A small network was shown many inputs. Here are its activations along a few directions, one row for each input.
In each table, some parts of the input vary, and every possible input appears once, in random order.
Descriptions start from the smaller parts, as in this example, which fits no table here: one of 5 places around a ring, together with either a single point or one of 9 places along a line or (one of 3 separate values, together with one of 4 places along a line).
Shared parts are said once, and a part with two or three values counts as separate values.

Other details of the inputs vary at random and push rows far along two fixed directions, the same in every table; ignore that.

Rows:
r1: [ 16  48   3   8  25 -31 -10   1 -30  31 -26  10 -52  -8 -15]
r2: [-13 -19  41  22 -24   0 -12  49 -19  -6   6 -59   8   6  36]
r3: [ 27 -43 -12  30  -9 -19 -38  19   9  -1  24 -52  32  13  31]
r4: [-17  -1  -5 -20   3  16   7 -38  14   2  -5  31  25 -10 -17]
r5: [-22   7  -5 -32  -5   7  26 -21  33 -17  -9   9  16  -8   5]
r6: [ -3 -26  37  10 -12  -4 -12  30  -4 -15 -10 -53   7  30  34]
r7: [  1 -15 -15  -6   4  51  22  -9  15 -15  17  25  19   5 -17]
r8: [ 40  11 -42   9   9 -57 -20 -10  -1  22   1   2 -18 -12  -5]
r9: [ -4   3 -12   4  -4  45  15   9  -1   0  28  18   8 -16 -17]
r10: [  0 -12   1  -8   3  27  15 -18   7 -11  -7  42  24  -7 -15]
r11: [-13  -3  -3 -13 -22  15  40   4  14 -26  -3  27  13 -16  -1]
r12: [ 20 -30 -16  33 -13 -21 -38  31  -4  10  34 -47  30  -9  28]
r13: [-18  -2 -10 -15   6  24   1 -33  12   2  11  21  17   2 -15]
r14: [-13  12  -1 -13 -13  19  41  11  15 -18   1  30  11 -37   1]
r15: [-16  -4 -20 -18   2  39  13 -28  21  -2  20  13  19   2 -18]
r16: [ -5   7  -6   3   2  32   9   1 -10   4  20  36   6 -22 -18]
r17: [ -8 -32  30  31 -25   5 -28  29 -33   0   7 -47   8  29  16]
r18: [  6  24   8  -2  11 -35  -4   0 -19  14 -24  11 -46   2 -10]
r19: [-27 -16   6 -26  -7  19  10 -25  25 -12   5  25  35 -16  -5]
r20: [-25 -11   7 -31 -11  15  24 -24  30 -16  -4  18  38 -15   1]
r21: [-16 -29  42  29 -22   5 -27  49 -24  -1  17 -55   8   7  32]
r22: [ 10 -34 -16  22 -10 -32 -43   2  16   7  29 -60  39   7  26]
r23: [ 19  44  -1 -15  28 -39  12  -1   5  -1 -44  -2 -56  14   5]
r24: [ 24  38  -6   0  41 -22 -13 -14 -16  17 -24  10 -56  26 -14]
r25: [ -5  -7 -20  -3 -10  41  24  -7   1  -6  21  33   9  -4 -27]
r26: [ 18  33   8  -9  33 -39  -8  -8  -7  12 -38  10 -53  12  -6]
r27: [  9  27  13  -2   5 -43   3   8 -18   9 -34  -7 -46   8   2]
r28: [ 12  30  -6   8  17 -19 -10  -6 -28  20 -11  12 -48  17 -19]
Description of these inputs: one of 4 places along a line, together with either a single point or one of 6 places along a line.
The inputs of r21 and r18 match in every part but the place on the line of 4. If r9 is changed in the same way as r21 into r18, which row does it become?
> r25
Which other rows agree with r26 in the place on the line of 4? List them by row number.
> r3, r6, r7, r10, r23, r24
Which other rows does r13 become when the place on the line of 6 takes its other values? List them by row number.
> r4, r5, r15, r19, r20
A walk changes only the place on the line of 4. It starts at r12 and steps to r8. List the rest of the walk in order.
> r3, r22
